Each row below holds a small network's activations on one input, seen along a few directions.
In each table, some parts of the input vary, and every possible input appears once, in random order.
A made-up example of a description, with smaller parts first: one of 6 places along a line, together with either a single point or one of 11 places around a ring or (one of 3 separate values, together with one of 8 places around a ring).
Shared parts are said once, and a part with two or three values counts as separate values.

Other details of the inputs shift rows strongly along three fixed directions, in all tables alike. That doesn't count.

Table:
r1: [ 24 -33  23  36 -17  28   5  32 -10   8 -10 -55 -55]
r2: [-23   7 -35  12 -17   9  -4 -16 -29   2  -7   2  -5]
r3: [-27  31 -10  -4 -15   3  -4 -31  -9 -23  -5 -15  10]
r4: [-21 -16  -7  19  30   2  12  -7  -2  -8 -30 -16 -23]
r5: [-27  28 -19 -11 -31 -42   3 -37 -36  -8  10   9  -8]
r6: [ 28  -5   3 -23  19 -34 -15  10  16  48  18  22  15]
r7: [ 26 -41  46  50   0  40   3  39  21 -20 -20 -65 -55]
r8: [-15  -1 -41 -27  -1  -9  31  14 -12   8  43  -6  29]
r9: [-26  13 -11 -11 -20 -47  13 -42 -38   4   5  -2  -4]
r10: [-25   8 -32 -17  -9 -13  16 -36 -36   4 -12  -8   5]
r11: [ 23  -8   2  -8   1  16 -22 -18 -15  37 -44  25   2]
r12: [-12  -8 -12   0  -7 -28  26  21  -3  17  55  -6  12]
r13: [ 27  14   2 -28 -23  23 -17  -1 -12  14 -45  29  -3]
r14: [ 57 -21  21 -22   8  32 -19   6   5   6  42   5  31]
r15: [-24  16  -5  24 -12  22 -15 -17  -4 -13  -5 -16   4]
r16: [ 25  -5  26   2  -8 -12 -26 -15 -10  38 -33  25 -11]
r17: [-25   6  13   4  -2 -34  10 -33  -6 -24  -5 -12  -4]
r18: [ -3 -13 -14  19  23  23  26  63  34 -15  23 -11  -9]
r19: [ 28   2  19  -2  14 -15 -27  17  37   2  26  38  20]
r20: [-18  14   7  21 -21  33  -2  -2   1 -17  -9 -21  -1]
r21: [ 54 -28  12 -17 -13  36 -20 -18 -37  17 -21  14 -10]
r22: [ 24   0  51 -13  -8 -10 -14 -16   7  -6 -36  23  -2]
r23: [ 27 -12  25  -5  24 -23 -17   7  31  13  24  32  27]
r24: [-22  13 -37  -8  -1 -46   4   2  -4  11  62   6  13]
r25: [-24  27  -1  -2 -27  17   0 -18 -12 -27  -3 -14   9]
r26: [-17   4  22  29 -20  -1   3  -1   5 -30  -4  -7 -18]
r27: [-25  13 -14  17 -28 -24  -7 -23 -31   1  10   9 -14]
r28: [-27   5  -2  11   7   6  -5 -32  -5   0 -13 -30   8]
r29: [ 31   6  -6 -32  32  -4  -4  23  29  -2   5  39  14]
r30: [ 33 -12  -8 -29   8  11   1  22   7  39  12  28  29]
r31: [-19  -5  -7   3  20  -4  23 -11  -8 -19 -28 -13 -17]
r32: [ 27  -9 -21 -32  28  -4 -11  10  13  47   5  21  27]
r33: [ 19   3  28  -1   3  21 -33 -30   1  18 -35  15  18]
r34: [ -9 -14 -15  -6  27   1  38  39  17 -15  27 -11   6]
r35: [ 24  -8  53   1  -6  -5 -16 -19   5   0 -30  29  -1]
r36: [ -9 -24 -20  19  42   4  23  39  24  -1  25 -12   2]
r37: [-26  -5  13  19   8 -28   0 -30  -1 -13  -8 -15  -9]
r38: [ 25   5  15 -13  22 -24 -27  11  41   5  21  31  18]
r39: [-22  -1 -15  19  19   6   3  -3   0 -20 -25  -5 -26]
r40: [-11 -22  10  28  13  25  25  17   2 -13 -32 -18 -28]
r41: [-21  16 -29  -1  15   0  -4   8  23  -4  47 -18  30]
r42: [-17   5  -6   6  -4  13  17   6  -9 -35 -20   0 -22]
r43: [-16  19 -27 -19 -23 -37  18  15 -10  -4  64   9  15]
r44: [-18   5 -23   8 -26  20   9  -3 -25  -1 -11  -3  -9]
r45: [ 28   4  33 -20 -21 -11 -11  -6 -11  26 -37  20 -12]
r46: [-18  -1  15  20 -10  29   7  -7  -1  -5 -15 -32   3]
r47: [-18  16 -13  -8   6 -40  12   7  22 -28  54   0  18]
r48: [-18  -5 -10  32  11  18   3   7  -1 -21 -22  -2 -26]
r49: [-26  22 -40 -17 -20  -9   6 -30 -34  -7  -7   2   1]
r50: [ 21  14  28 -22   4  12 -22 -29   7  13 -44   5  16]
r51: [-23  12   7  -3 -16  12   9 -23 -14 -16  -8 -24  13]
r52: [-19   7 -58 -12  11 -10   7  12   0  12  43  -2  20]
r53: [ 40 -58  11  41  43  65  26 104  51  -5   7 -69 -46]
r54: [ 25  14  44 -11 -18  -4 -23  -8  11 -17 -33  31  -7]
r55: [ 35   5  10 -16 -11 -10 -12  33  17  29  26  36  10]
Description of these inputs: one of 5 separate values, together with either a single point or (one of 2 separate values, together with one of 5 places around a ring).
- Changing only the choice among 5 separate values turns r52 into r24. The same change can be made to r10. Which row results? => r9
- Changing only the choice among 5 separate values turns r26 into r18. The same change can be made to r47. Which row results? => r29
- Which other rows does r27 become when the choice among 5 separate values takes its other values? List them by row number. => r2, r15, r19, r48
- Which other rows does r3 become when the choice among 2 separate values takes its other values? List them by row number. => r50
- A walk changes only the place on the ring of 5. It starts at r4 and steps to r36. List the rest of the walk in order. => r40, r34, r31
